A small network was shown many inputs. Here are its activations along a few directions, one row for each input.
In each table, some parts of the input vary, and every possible input appears once, in random order.
Descriptions start from the smaller parts, as in this example, which fits no table here: one of 6 places along a line, together with either a single point or one of 11 places along a line or (one of 3 separate values, together with one of 8 places around a ring).
Shared parts are said once, and a part with two or three values counts as separate values.

Other details of the inputs shift rows strongly along three fixed directions, in all tables alike. That doesn't count.

A family of inputs:
R1: [-31  65  13  28 -27  11  37 -30  14  -2  15   4  38]
R2: [-10   2   4   0  10  10  30  28 -11 -49  30  19  25]
R3: [  16   38  -51  -28  -48  -43  -49   -4   20   92 -111  -75  -62]
R4: [-29  47   2  18 -26 -26  32  32  -8 -59  27  18  11]
R5: [ 17 -46  16  29  23  36  -1 -68  21   4  65  52  38]
R6: [-42  46  33  25  -7 -20  57  46  -2 -73  32  24   9]
R7: [ -5  54 -12   8 -25  34  30 -26   0  23  -8 -15  55]
R8: [-17  12  17   6  10  21  29   5 -13 -42  37  18  36]
R9: [  3  -8 -26 -45  -2 -53 -27  85 -26 -29 -52 -35 -67]
R10: [ 23  32 -33 -11 -24  36 -17 -61  14 107 -62 -50  24]
R11: [-24 -24  48  11  50   7  18  14 -21 -59  60  34  21]
R12: [-17   2  23  33 -35  22  11 -30  -7  -9  43  14  35]
R13: [-30  27  -1 -23  -3 -35  13  82 -30 -60 -15 -14 -30]
R14: [-16  74 -30   1 -41  19  27 -14  -3  16 -18 -21  54]
R15: [ 44 -84  -9 -18  30 -25 -73 -22  11  53 -24  -3 -68]
R16: [  24   35  -53  -29  -51  -31  -34   11   22   87 -115  -68  -65]
R17: [-19  87 -19  19 -56  15  26 -44  18  39 -19 -19  36]
R18: [ 27   3 -32 -11  -7  23 -24 -51   7  67 -26 -20  29]
R19: [  8 -70  11 -22  34 -54 -46  52  -2 -22 -20   0 -95]
R20: [ 32 -49  19  30  25  39  -6 -72  23  35  41  38  30]
R21: [  36  -53   12   -2   41   53  -44 -100   19   98   -7  -11   24]
R22: [ 17 -38   1   2   9  -9 -12   5   8  -7   6  14 -29]
R23: [ 17   5  -9   7 -11  11 -16 -55  28  75 -32 -19  -3]
R24: [-18  60 -28  -8 -48 -36   2  30   2   7 -50 -32 -32]
R25: [  1  19  -4  30 -18  26  26 -45  21   5  32  27  47]
R26: [ -2 -60  47   1  63   8  13  33 -20 -63  61  43   0]
R27: [ 16 -69  34  17  18  60 -24 -71 -15  34  51  14  49]
R28: [ 18 -36 -23 -40  10 -26 -41  43 -15   9 -52 -32 -58]
R29: [ 47 -89  27   1  67  50 -42 -83  16  82  10   7  15]
R30: [-41  82   2   5 -23  -7  44  32 -24 -43  13  -6  40]
R31: [-26  63  -2   0 -23   0  49  50 -16 -44  -5  -9  26]
R32: [-11 -28  36  23  27  -1  21   8  -1 -55  63  49   2]
R33: [  5 -39  37  13  53  27  -8 -46  -7   7  49  26  39]
R34: [  2 -11 -28 -29 -19 -63 -29  76  -7 -26 -53 -24 -89]
R35: [-20  83 -29  19 -56  -9  31  -9   9  -5  -1  -2  38]
R36: [-24  60 -11  -3 -25   0  49  50 -11 -45  -3  -5  30]
R37: [-24  84 -22   4 -42  26  44 -11  -1  -2  -5 -14  64]
R38: [ 26 -77   9   0  33 -14 -17  20  11 -27  24  36 -40]
R39: [ 22 -45 -12   3   8  -5 -28 -21  14  12   8  18 -17]
R40: [ -7  -4   3 -20  12  -7  -5  30 -14 -17 -11 -12 -19]
R41: [ 17 -97  24 -35  69 -30 -39  63 -16 -33  -7   0 -79]
R42: [ -4 -53  17  -8  24 -40  -6  66  -9 -81  26  30 -62]
Each input here is: one of 2 separate values, together with either a single point or (one of 4 places along a line, together with one of 5 places along a line).
Q: The inputs of R37 and R5 match in every part but the choice among 2 separate values. If R11 is changed in the same way as R37 into R5, which row does it become?
A: R19
Q: The inputs of R25 and R2 match in every part but the choice among 2 separate values. If R3 is changed in the same way as R25 into R2, which row does it become?
A: R33
Q: Change only the place on the line of 4 in R25. List by row number the other rows that result.
A: R22, R23, R32
Q: Change only the place on the line of 5 in R16. List by row number the other rows that result.
A: R15, R17, R24, R32

A family of inputs:
R43: [-28  59  38  45   1  54  28 -84   0  29  35   7  92]
R44: [  3   0   4 -24  23 -16   3  56 -14 -23 -18  -7 -42]
R45: [ -8  93 -24  -5 -27  10  26 -14  23  73 -80 -59  29]
R46: [-15 -10   1 -30   3 -35 -23  63 -32 -17 -38 -26 -60]
R47: [-46  64   9  13 -16  18  62   9 -16 -68  50  16  63]
R48: [  5  57 -37  22 -48 -18  -1 -46  35  62 -33  -4  -6]
R49: [  5  36 -32 -13 -53  19 -13 -24 -15  53 -36 -46  39]
R50: [-10 -37  49  14  68  24  38  16  -7 -52  69  57  35]
R51: [ 52 -69 -17 -27  41  26 -32 -27  14  64 -35 -14 -10]
R52: [  4 -54   1 -37  14 -36 -41  62 -34 -23 -18 -29 -61]
R53: [-66 111  10   8 -32 -10  58  32  -4 -49  -3 -20  31]
R54: [ 30 -61 -28 -47  30 -19 -18  82 -13 -31 -36  -8 -49]
R55: [ 20  24  -8 -14  11   8 -13 -29  17  68 -57 -42 -10]
R56: [ 13 -38  -9   9   6 -49 -12  21  15 -43  23  37 -47]
R57: [ 23 -58  20  -6  25  18 -51 -46 -10  73  -1 -15  -4]
R58: [ 40 -71   3  27  -1  21 -32 -70  29  48  20  21 -14]
R59: [-21 -14  10   6  18  32  31   4 -19 -71  77  46  54]
R60: [ 15 -59 -15 -38  12 -25 -44  63 -33 -32 -26 -11 -50]
R61: [ 44 -56  21  20  51  82   6 -92   6  20  79  55  90]
R62: [ 23  46 -40 -21 -27  15   2 -16   8  59 -63 -49   9]
R63: [ -3  19  13  -1  -6   5 -27 -42   0  68 -33 -48  11]
R64: [-13  12   8  17  -2 -56   3  19  25 -33   6  25 -45]
R65: [-27 -35  47  12  53  21  22  -3 -13 -60  85  54  25]
R66: [ 10  -7 -30   9 -23 -41  -6  30  13 -42  17  35 -22]
R67: [-20  56 -35  13 -81 -26  27  50   5 -41 -12  -8 -13]
R68: [-51  95  -7  10 -46  -1  51  36 -32 -54  -1 -18  44]
R69: [ 29 -65  17  23   2  18 -33 -72  32  58  18  27 -24]
R70: [ -8 -38  33  14   4 -38  -9  23  18 -37   8  21 -67]
Q: What do these inputs look like to the network?
A: one of 4 places along a line, together with either one of 2 separate values or one of 5 places along a line
Q: The inputs of R45 and R50 match in every part but the place on the line of 4. If R43 is changed in the same way as R45 into R50, which row does it become?
A: R46
Q: A walk changes only the place on the line of 5. It starts at R51 and steps to R62. List the rest of the walk in order.
A: R47, R68, R52
Q: A walk changes only the place on the line of 4. It starts at R63 and steps to R57. List the rest of the walk in order.
A: R52, R49
Q: A walk changes only the place on the line of 5. It starts at R54 and steps to R61. List the rest of the walk in order.
A: R59, R60, R49

A family of inputs:
R71: [ 15 -77 -14 -25  37  -1 -11  52 -21 -86  44  39  -3]
R72: [  2 -55  38 -15  49   9   8  53 -41 -55  45  29 -25]
R73: [ -1  59 -21 -29 -34 -37 -10  59 -19  45 -91 -67 -47]
R74: [-17  64 -46 -63 -35 -23 -14  68 -28  12 -95 -77 -54]
R75: [  7  42  -8  -9   9  66   7 -80   3  69 -17 -23  49]
R76: [ 22  41  19  24   9  50  14 -83  12  95 -15 -14  55]
R77: [  74 -108  -19   -4   33    5  -56  -23   10   57  -10   12   -7]
R78: [ -7  41 -21  19 -38  30  63  28 -17 -55  39  27  78]
R79: [ 33  19 -27   4 -31  58   8 -61   2  71  -9 -15  62]
R80: [-51  81  32  17  22  25  60 -18 -13 -39  39  14  69]
R81: [-36  58   3  11  -6  12  42  -8 -11 -46  44  16  79]
R82: [-19 -72  64  17  16 -29 -12  57 -24 -67  41  17 -42]
R83: [-29  48 -20  12 -15   7  41   6  -5 -58  40  24  85]
R84: [-41  78   9  48 -39 -47  41   8   5 -57  50  42   9]
R85: [   4   62  -67  -26  -93  -70   -8   82   -6   -9  -80  -37 -107]
R86: [-14 -78  45   2   5  -2  -7  54 -31 -71  44  15 -38]
R87: [ 30 -93   0 -13  56   4 -49 -52  55  46 -18  11 -45]
R88: [-31  66  10  35 -36  33  93   9  29 -51  33  31  47]
R89: [  6  32  -3  35  -7  24  12 -89  69  85 -23  -7  39]
R90: [-40  79  45  35  26  17  62 -19  -8 -22  42  17  71]
R91: [  0  42 -29  24 -37   0 -17 -91  28  54   5  13  15]
R92: [-28  59  -7   2 -19  30  49   7 -20 -59  43  13  72]
R93: [-12 -60  19  -9  45   3  18  37  21 -87  42  47 -36]
R94: [ 29  14 -35  22 -12  27 -11 -79  25  80  -8  -6  84]
R95: [-22 -45  41 -20  71 -15 -10  38 -32 -62  43  26 -18]
R96: [ 33  21 -10  22 -19  38   1 -72  11  85  -7 -11  67]
R97: [ 36 -81  23 -14  72   1 -64 -40  -2  73 -10  -7 -27]
R98: [ 52 -92   0 -12  55  -7 -65 -36   8  61  -6  -2 -16]
R99: [   4   64  -36  -46  -36  -18    9   70  -19   28 -103  -71  -62]
R100: [  11 -105   22  -11   29    6  -81  -57    5   50   -7  -18  -32]
R101: [  6  64 -46  -6 -82 -86 -15  62   6  12 -77 -33 -97]
R102: [ -1 -47   1  -3  13 -32 -17  28 -12 -83  57  57 -63]
R103: [ 54 -96  17  10  43   2 -34 -35  56  58 -18  16 -50]
R104: [-36  46 -40 -47 -81 -39 -26  75 -21  -9 -97 -91 -72]
R105: [-33 -69  61  13  29 -41 -21  47 -19 -66  40  13 -37]
Q: The inputs of R100 and R104 match in every part but one. If R95 is changed in the same way as R100 into R104, which row does it become?
A: R74
Q: What do these inputs look like to the network?
A: one of 5 places around a ring, together with either one of 3 separate values or one of 4 places along a line
Q: A walk changes only the place on the line of 4. It starts at R75 and steps to R74. List the rest of the walk in order.
A: R92, R71
Q: Which other rows agree with R98 in the place on the ring of 5? List them by row number.
A: R84, R89, R90, R94, R97, R105
Q: Change only the choice among 3 separate values in R102. List by row number the other rows that result.
A: R93, R104
